These are the activations of a small neural network, seen along a few directions. Each row is one input.
Each table varies a few parts of the input and shows all the possible inputs, shuffled.
A made-up example of a description, with smaller parts first: one of 6 places along a line, together with either a single point or one of 11 places along a line or (one of 3 separate values, together with one of 5 places around a ring).
Shared parts are said once, and a part with two or three values counts as separate values.

Other details of the inputs shift rows strongly along two fixed directions, in all tables alike. That doesn't count.

A family of inputs:
R1: [ -9  17   1  56 -10   6   2   7  18  23   7   3  18]
R2: [ 13  -1 -38 -16  12 -13  -5 -26 -13 -26   0  16 -40]
R3: [-43 -12  25  -7  -3  10 -18  32  34 -10  -2 -27  71]
R4: [-26 -39  -1 -58  -7  17 -20   7  28  -8  -5 -13  11]
R5: [  2  17  -4  53  10 -12 -12  -1   0  19   4  23 -17]
R6: [ 14  -3 -21 -15 -11 -13  15 -23 -28  -7  -3   8 -41]
R7: [-13   6  24  84  -8  15  -4  33  25  32   1  -8  56]
R8: [ 33  20  -3  12 -12 -16   3 -11 -26  25  -2  11 -25]
R9: [-27 -24  10 -79   4  -5   1   5  -4 -15 -25 -29  25]
R10: [-33 -23   4 -60   1   2   9   4 -13 -15 -19 -14  13]
R11: [-15   0  35  67   3  34 -16  47  22  62  -3  -3  39]
R12: [ 12 -18   7 -74  -4 -16   0 -19  -4 -28  -6 -21  -7]
R13: [ 3  6 -8 50 16  0  2  9  7 23 -4 16  3]
R14: [  5  19  -8  19   7 -11 -17  -1   5  -5   7   5  -9]
R15: [ -1  -9  49  13 -12   4  -1  14   6   4   3 -14  23]
R16: [ 11   8  16  15 -19   1  12  -1 -18   2  13  15 -20]
R17: [  4  -6 -42 -20   0  -4  12 -27   2 -24  -2   9 -19]
R18: [-19  -6  10  50   6  11   6  24  21  24  -5   0  44]
R19: [  5   1 -16  -9  14  -9 -16  -5  -7 -14  -1  14 -10]
R20: [ 22  28 -32  52   2 -14   5 -30  -5  23   4  38 -49]
R21: [  8 -11  -8 -35 -14  -2  15 -24 -20 -36   6   2 -39]
R22: [ 2 34 11 86  9 15  0 18  7 38  8  2 24]
R23: [  9 -13  -4 -99  -6 -21  -1 -34  -9 -38   1 -16 -28]
R24: [-24 -31   2 -76 -12  -4   0   6 -10 -24 -17 -11  19]
R25: [ 22   6  -6 -48   3   1  18 -41 -24 -27  16   3 -49]
R26: [-52 -34  35 -53 -20   5   1  21  12 -27  -5 -18  33]
R27: [ 51  37  -5  23   3 -14  14 -34 -30  23  11  10 -58]
R28: [ 14   7 -14   8   9  -7 -15  -1   0 -17   2   2  -7]
R29: [-20 -11 -30 -49  -4  -5   8 -23  14 -27  -6   4  -7]
R30: [-48 -53  43 -20  -7  29 -31  53  46  10 -22 -30  75]
R31: [-40 -31   0 -54  -2  10  -5  12  28 -27 -19 -13  58]
R32: [  2  17  17  85   9  12  -2  36  15  31  13 -10  39]
R33: [-31 -20 -19 -67   8  16   6  -5  15 -37  -6 -21  34]
R34: [  0 -10  19  -6 -10 -13  -4  15  -4  15 -18 -16  16]
R35: [ -1  -9  28  46  -9  23 -24  37  20  48   2   3  32]
R36: [-22 -14  18  13  -6   5   7  30  -5  15 -11 -10  22]
R37: [11 16 -5 44  0  3 -5  5  6  4  9 -2  9]
R38: [ -3  -2 -51 -54  11   5  18 -40  -4 -29  -6  10 -26]
R39: [-29  18  63 117  15  16 -25  71  24  61  -5  -6  83]
R40: [ 60  33  -8  16   3 -18  17 -30 -29  11  17   7 -64]
R41: [ 16  -1 -54 -41   6   2  21 -32  -4 -36  11  -7 -28]
R42: [ 18  -6   7 -48  -1   0  15 -14  -9 -37  15 -11 -23]
R43: [ -4  -4  39  -8 -16  -2   0  -4   3  -6  11  -6   2]
R44: [ 28  17 -40  21  23  -9   3 -23 -19  -7  12  23 -53]
R45: [-48 -37  11 -28   8   1 -15  24  29 -17 -25  -8  59]
R46: [ 49  37  31  81 -14  -6   7  -9 -24  43  29  27 -30]
R47: [ -9  -2 -30 -26  19   1   4 -19  -1 -11 -12  11 -13]
R48: [  0   5 -10 -26  -5   5  24 -22 -24 -20  10  11 -44]
R49: [ 24  26 -37  24  23  -5   4 -30 -24   4   6  27 -56]
R50: [ 40  30 -24   3 -11 -28  13 -40 -30  18   2  16 -71]
R51: [-12   2   5  16 -16 -10   7  -1 -15  19  -4  11 -18]
R52: [-44 -38  46 -45  -1   2  -8  51  20   2 -27 -43  76]
R53: [ -5 -19 -15 -72  -4   3  22 -12 -13 -50   6  -7 -32]
R54: [ 43  41 -36  61  -8   3  13 -27 -11  17  14  25 -36]
R55: [ -1 -17  30 -65  -7 -12  -9   5   1  -8  -5 -21  30]
R56: [ 6 14  1 53  3 -3 -9  9  6 28 -9 23  8]
R57: [ 57  50 -40  51  -1  -5   4 -31 -23   3  25  23 -52]
R58: [  7  -5  13  48   3  22 -10  30  16  37   4  -2   2]
R59: [-22 -24  -6 -55  22   1 -14  17  13 -44  -3 -23  31]
R60: [ 11  21  14  51   9  -3 -24  19   3  14   6   9  20]
Description of these inputs: one of 5 separate values, together with either a single point or one of 5 places around a ring or one of 6 places around a ring.
Q: Changing only the choice among 5 separate values turns R33 into R41. The same change can be made to R11. Which row results?
A: R58
Q: Changing only the choice among 5 separate values turns R4 into R35. The same change can be made to R29. Which row results?
A: R31
Q: Which other rows does R53 become when the place on the ring of 5 takes its other values? List them by row number.
A: R36, R40, R42, R52
Q: Which other rows does R24 become when the choice among 5 separate values takes its other values? List them by row number.
A: R6, R10, R36, R51
Q: Which other rows agree with R21 in the choice among 5 separate values? List them by row number.
A: R2, R6, R7, R12, R15, R17, R28, R30, R34, R37, R45
Q: Which other rows does R8 become when the place on the ring of 5 takes its other values? List them by row number.
A: R16, R24, R46, R55

A family of inputs:
R61: [  1  -3 -65 -24  17  10  16 -26 -16 -30  14   5 -40]
R62: [  -7  -23   23 -100   15   -6    8  -11   -5  -60   -2  -38   13]
R63: [-30 -43  27 -74 -14  17 -19  32  16   0 -13 -34  42]
R64: [ -8   6  32  34 -18 -10  12  15  -5   9   5  -1  35]
R65: [-13   8  -9  58  22  -2   1  31   8  26 -23   6  24]
R66: [ 41  30  13  34 -15   0   1   6  -9  28  16 -13 -23]
R67: [ 31  21 -43  -3   9 -20 -12 -42  -5  -4   2  23 -22]
R68: [  4 -42  -7 -95  -4   2  -5 -13 -19 -21  -7  -5 -18]
R69: [-33 -31  21 -30  -5 -10   2   1   4   8 -22   5 -11]
R70: [ -1  22   7  31 -12  -5  18 -17 -25  23  -9  25 -37]
R71: [  2  13   7  44 -28  -2  19  -5  -8  27  -5  16  -3]
R72: [ -1  18  -7  39  11 -15 -28  10   2   9 -15   6   3]
R73: [-30 -16  28  58   6  27 -18  49  22   3  10  -6  46]
R74: [ 21  28 -54  26  16  -5  11 -19 -10  17  -3  14 -27]
R75: [ 36   8   8 -23   7  -4   7  -7 -23  -8   6   4 -33]
R76: [ -8   8  24  48   4  -5 -26  29  28  13  10   6  30]
R77: [ 20   7 -47 -24   3  17   5 -37   7 -43  15  13 -47]
R78: [ 14   2  -9 -39  -9 -14  21 -31 -31 -36   5   5 -22]
R79: [-20  -3  30  21   2   4 -29  30  41   4   6  -2  59]
R80: [-35 -21  48 -53  -2   1  -3  27  21 -27   2 -56  69]
R81: [  4  -7   9  34 -14  -8   5  -2   2  43  -1  14 -21]
R82: [ 12  18 -37  38  11  27  15 -19   6  17   9  13 -18]
Q: Changing only one part turns R62 into R80. The same change can be made to R75. Which row results?
A: R66
Q: Describe the family of inputs behind these rows.
A: one of 2 separate values, together with either one of 5 places around a ring or one of 6 places around a ring

A family of inputs:
R83: [ 25   7  -3  45  -8   2 -15   9  11  43   1   4  -5]
R84: [-28 -12  58  -4   8  12 -18  32  33 -23  21 -24  67]
R85: [ 33  37 -19  13 -17 -31  25 -40 -28 -10  14  19 -43]
R86: [ 47  17 -39   9  -8   5   6 -38  -4  12   9   3 -45]
R87: [-11 -14   5  -9  -4  -1  -1   4 -12  27 -16  21 -26]
R88: [ 10  11   2 -21  19   4 -10 -13  13 -11   4 -14  15]
R89: [-10   0  29  59 -16  15   8  12 -12  45  -8  24 -22]
R90: [-41  -1 -10  25  28  34 -25  29  34  -7 -10   7  84]
R91: [ -1 -17   3 -39  16  -3 -16  20  -5 -13 -11 -17   4]
R92: [-16   3  35  43 -22  10  29  11  -6  44  -1   8   9]
R93: [-28   0 -28  36  19 -14   7   1  23  -9 -25  18  20]
R94: [ 26  27 -15   8 -17 -28  17 -38 -32 -22  13  22 -52]
R95: [-14 -15  28 -18  22   5 -34  25  26  -9   2 -14  34]
R96: [ 34  -1 -29   7 -15   7   0 -25  -8 -10  16  15 -64]
R97: [ 22   7 -13 -39  13  -2  -4 -28  -4 -46  27   6 -45]
R98: [ 50  37 -13  75 -24   6  19 -19  -3  30  31  14 -38]
R99: [-25   5 -35  40   0  22  -8  21  33   5  -1  11  26]
R100: [  8   7 -15 -41  -3 -27   0 -28 -13 -12 -14  -8  -3]
R101: [-25   0  50  67 -22  17  21  22  -5  47  -2  15   9]
R102: [-15 -16  -2 -63  -2 -28 -17  -6  -3 -14 -20  -6  22]
R103: [-39 -22 -13  19  25  15   1  37  13  -9 -10 -12  64]
R104: [   6   -4  -15 -103   14   -1    6  -36    2  -71   16  -23   -4]
R105: [  8   5  28  39   3   6   0  29 -11   9   6  -7   6]
R106: [-29 -31  26 -61   0  10   7  28   0 -44   0 -40  47]
R107: [ -14  -27  -24 -107    3  -33  -17  -23  -10  -50  -16   -1  -12]
R108: [-14  -5  16  -5 -13 -19  -9   1 -11 -13  -7   4   5]
R109: [  2   2  12  38  -9   2   8   9  -7  65 -15  19 -13]
R110: [ 47  30  -9  40   9 -12   3   1 -27  37   1   7 -37]
R111: [ -5 -11  29  35 -24  20  -4  22  23   1  21  -9  30]
R112: [  9 -27 -20 -37  -2   2 -24  -2  12 -13  -2   0 -19]
R113: [-57 -11 -25  34   9  10  14   7  16  25 -15   7   3]
R114: [-19 -14  34 -25   9   7  -6  36   6   2 -19 -44  64]
R115: [ 33  29   5  24  -1  -1  26  -2 -24   3  16 -10 -15]
R116: [ 15   7  -2 -24  22  -6 -18  -9   8  -6   5  -5  -3]
R117: [ 16  -2 -33 -61 -11  -4  28 -48 -27  -2  -9  11 -62]
Q: Changing only one part turns R96 into R97. The same change can be made to R98. Which row results?
A: R104
Q: Describe the family of inputs behind these rows.
A: one of 5 separate values, together with either a single point or one of 6 places around a ring
Q: Which other rows does R110 become when the choice among 5 separate values takes its other values? List them by row number.
A: R83, R102, R109, R116
Q: Which other rows does R112 become when the choice among 5 separate values takes its other values? List them by row number.
A: R87, R91, R95, R107
